Each row below holds a small network's activations on one input, seen along a few directions.
In each table, some parts of the input vary, and every possible input appears once, in random order.
Descriptions start from the smaller parts, as in this example, which fits no table here: one of 5 places around a ring, together with either a single point or one of 9 places along a line or (one of 3 separate values, together with one of 4 places along a line).
Shared parts are said once, and a part with two or three values counts as separate values.
In the rows, zero is written as 128.

Other details of the inputs vary at random and push rows far along two fixed directions, the same in every table; ignore that.
These rows show it; all are for the same input, with only those details redrawn:
[ 92 185 159  56 175 109 174  99  39 104 131 133]
[194 179 130 128 185 199  89  40  63 183 134  71]
[193 178 130 127 185 199  90  43  63 184 132  72]
[175  77  73 154 173 221  66 165 176 176 114 117]
[ 74  81  99  80 161 127 151 219 150  97 113 180]
[ 94 184 159  56 174 110 175  99  39 105 133 133]
[175  77  71 152 171 221  66 163 176 175 114 116]
[ 76  82 100  78 160 127 153 218 148  95 113 180]

A family of inputs:
r1: [247 152 194 213 137 101 122  19 109 192 179  24]
r2: [ 82 161 179 119  98  25 183  59  80 130 211 114]
r3: [169  63  81 218  85 137  68 118 226 191 199 102]
r4: [122 165 187 109 124  10 209  75  80 148 181 127]
r5: [177 175 128 133 173 209  86  37  62 177 141  64]
r6: [ 56  84  90  88 141 139 137 212 148  82 131 175]
r7: [104 113 142 125  82  89 157 198 176  84  48 185]
r8: [ 91 206 195 109  76  85 168  75  68  76  81 131]
r9: [168 189 111 135 155 209  73  33  68 161 156  68]
r10: [ 70 127 111 128  37 103 124 184 178  62  84 186]
r11: [190  86  73 148 177 211  76 164 172 180 104 119]
r12: [ 77  49 125 140  92  42 175 188 191 128 184 170]
r13: [ 89  50 129 133 103  31 179 193 191 138 175 174]
r14: [ 77  84 100  78 161 127 155 218 146  97 114 180]
r15: [187 104 113 199  84 181  70 144 200 155  54 122]
r16: [128 175 185  80 182  96 185 113  43  66 117 109]
r17: [ 69 205 131  55 135 118 148  90  39  87 158 135]
r18: [ 67  71  95 136  65  42 149 182 200 117 202 176]
r19: [218  92 141 223  94 171  74 160 207 120  40  98]
r20: [167 101 101 207  66 191  53 133 204 136  71 120]
r21: [ 82 219 180 107  60  83 156  70  71  65  98 132]
What is each input in this table made of?
> one of 3 separate values, together with either a single point or one of 6 places along a line
Changing only the choice among 3 separate values turns r18 into r10. The same change can be made to r3. Which row results?
> r21
A walk changes only the place on the line of 6. It starts at r17 and steps to r9. List the rest of the walk in order.
> r6, r5, r14, r11

A family of inputs:
r22: [134 108 114 169  77 127 100 130 175 140 126 135]
r23: [115 124 137 105 152 110 153 131 108 127 143 133]
r24: [106 137 122 100 134 121 143 133 110 113 139 137]
r25: [142  97 114 161 110 129 115 143 172 148 140 126]
r26: [141 111 112 143 124 163 103 148 152 127 101 128]
r27: [111 144 139 111 122 117 140 128 113 101 114 137]
r28: [139 112 107 140 128 161 103 147 155 136 110 130]
r29: [111 129 140 125 118  94 147 120 125 123 155 131]
r30: [106 140 129  98 141 127 140 131 102 113 129 138]
r31: [121 137 151 131 110  96 150 125 128 112 122 133]
r32: [125 137 149 121 124 106 148 135 121 107 108 137]
r33: [135 106 100 138 133 163 100 153 153 138 120 131]
r34: [141  93 111 150 137 138 118 139 157 154 152 122]
r35: [113 131 140 112 133 102 149 128 116 120 140 133]
r36: [141  96 107 151 126 132 112 143 162 151 152 126]
r37: [187 180 151 151 140 149 108  38  83 174 137  70]
r38: [107 135 128  97 151 131 144 138 101 118 129 139]
r39: [134 105 101 141 131 159  99 145 157 138 128 129]
r40: [188 177 143 142 155 152 103  38  77 177 150  74]
r41: [115 145 141 113 123 128 140 141 113 100  95 140]
r42: [146 102 120 161 110 129 113 137 165 141 128 122]
r43: [121 133 145 118 126 103 147 131 119 111 119 133]
r44: [114 146 142 115 121 121 142 134 117 101 102 140]
r45: [104 133 127  99 150 125 143 133 105 116 138 139]
r46: [105 142 133 109 124 118 141 130 117 111 124 139]
What is each input in this table made of?
> either a single point or (one of 4 places along a line, together with one of 6 places along a line)
Which other rows does r45 become when the place on the line of 4 takes its other values? List them by row number.
> r23, r34, r38
A walk changes only the place on the line of 6. It starts at r45 and steps to r24. List the rest of the walk in order.
> r39, r46, r27, r44

A family of inputs:
r47: [ 47 146 153  51 151  94 180 147  70  55 116 167]
r48: [ 60 141 162  83 107  40 194 140 115  99 133 177]
r49: [ 52 152 156  92  92  47 176 146 108  70 132 167]
r50: [189  97  85 198 113 206  38  83 182 191 142  86]
r51: [207 112  94 190 148 227  44 122 164 171  93  88]
r52: [219 105 102 189 151 223  66 126 178 182  86  96]
r53: [117  23  94 139 139 101 142 239 209 131 156 162]
r54: [193 107  93 197 100 175  55 115 189 179 121  98]
r55: [155 203 148 109 180 166 121  51  55 132 144  82]
r56: [158 180 181 144 135 106 137  51  64 150 147  82]
r57: [ 53 118 168  84 114  55 193 150  98  49 147 166]
r58: [ 87  52  89 145  78 132 116 217 226 115 121 165]
r59: [ 53 149 164  60 154  77 190 163  78  80 110 168]
r60: [ 49 151 160  55 133  93 189 167  86  56 105 161]
r61: [173 184 172 136 122 104 129  56  77 124 131  82]
r62: [149 198 148 118 119 161 118  46  64 146 131  86]
r63: [ 86  59  75 143 110 123 114 217 223 108 150 172]
r64: [ 44 160 132  61 129  76 191 159  85  65 151 178]
r65: [ 85  51  72 144 104 117 119 207 219 123 132 164]
r66: [106  57  96 154  88 113 135 216 231 123 106 179]
r67: [164 182 172 145 120 110 131  56  69 124 134  80]
r68: [165 186 162 140 142 122 133  47  68 129 170  73]
r69: [156 179 176 139 116 125 136  53  72 130 143  74]
r70: [111  68  75 127 105 132 106 227 208 103  92 185]
r71: [208 106  91 191 120 210  67 122 180 191 101 108]
r72: [140 187 144 117 131 160 115  35  50 140 144  99]
r73: [142 191 167 137 121 115 124  36  72 168 153  88]
r74: [ 99  35  79 131 124 107 130 226 218 146 162 172]
r75: [166 202 162 108 153 146 119  56  58 124 107  89]
r76: [ 92  54  80 134 118 136 114 233 202 129 110 188]
r77: [ 55 160 143  72 106  66 179 158  86  64 112 175]
r78: [ 89  53  61 125 121 144 118 222 201 116 115 178]
r79: [ 52 148 145  51 157  82 192 153  79  64 117 157]
r80: [157 173 161 139 142 113 137  42  71 138 149  71]
r81: [218  89 113 215 119 179  84 128 191 185 110  90]
r82: [162 172 134 107 159 135 125  56  58 175 167  92]
r83: [212  80  80 164 182 214  62 131 164 203 140  90]
r84: [207  97  87 183 133 206  58 113 181 208 105 112]
r85: [ 76 124 177  89 119  32 212 159 106  77 125 175]
r86: [166 187 166 115 166 148 132  48  65 158 109  96]
What is each input in this table made of?
> one of 4 places along a line, together with either a single point or one of 9 places around a ring
Changing only the place on the line of 4 turns r50 into r72. The same change can be made to r48. Which row results?
> r84
Changing only the place on the line of 4 turns r71 into r66. The same change can be made to r70. Which row results?
> r54
Which other rows does r79 become when the place on the ring of 9 takes its other values? List them by row number.
> r47, r51, r52, r55, r59, r60, r75, r86

A family of inputs:
r87: [116  74  94 142 123 133 113 176 182 133 148 144]
r88: [161 146 117 145 126 149 102  74 121 192 144 110]
r89: [120  99  98 142  94 136 111 170 186 141  97 163]
r90: [119  79  89 128 145 153 112 181 167 133 136 147]
r91: [ 74 137 172 101  96  45 192 152 117  80 112 163]
r92: [ 78 147 166  97 100  52 187 148 109  70 119 157]
r93: [ 58 155 151  67 119  84 176 151  87  57 113 165]
r94: [ 56 139 146  79 123  63 183 144 101  84 160 159]
r95: [ 60 135 143  60 152  79 190 162  90  85 135 171]
r96: [127  93 101 130 133 161 110 186 168 118  87 154]
r97: [174 163 133 166 113 169  85  61 117 154 126  82]
r98: [187 159 143 172 118 153  92  63 118 158 122  81]
r99: [175 164 126 147 136 186  85  75 102 150 110  88]
r100: [125  95 109 155 101 136 113 168 177 115 112 142]
r101: [121  76  90 129 149 154 113 185 168 135 131 148]
r102: [127 197 182 103 137  74 171  45  44 129 168  96]
r103: [115  82  90 128 142 151 112 176 165 128 140 144]
r104: [191 151 147 175 114 149  99  65 125 162 120  84]
r105: [114 220 184 103 112  94 157  36  36 105 134  97]
r106: [128 100 108 126 138 161 114 179 158 116  87 149]
r107: [178 162 128 149 140 187  86  77 101 154 105  88]
r108: [183 131 135 165 135 141 107  74 125 178 154  88]
r109: [121  74  96 146 125 130 118 174 179 134 148 142]
r110: [129  72 102 147 128 121 118 174 182 138 145 141]
r111: [131  94 102 125 142 162 114 190 165 112  86 148]
r112: [176 139 117 134 172 181 101  95 105 169 135  90]
r113: [182 155 138 171 113 160  92  73 122 153 124  85]
r114: [119 200 170  74 170 109 168  60  28 124 148 107]
r115: [ 62 130 151  82 122  52 191 157 106  82 157 163]
r116: [133  68 112 155 120 113 127 171 188 150 138 142]
What is each input in this table made of?
> one of 2 separate values, together with either a single point or one of 6 places along a line or one of 8 places along a line
Changing only the choice among 2 separate values turns r92 into r102. The same change can be made to r113. Which row results?
> r115
Which other rows does r111 become when the place on the line of 6 takes its other values? List them by row number.
> r93, r96, r99, r106, r107
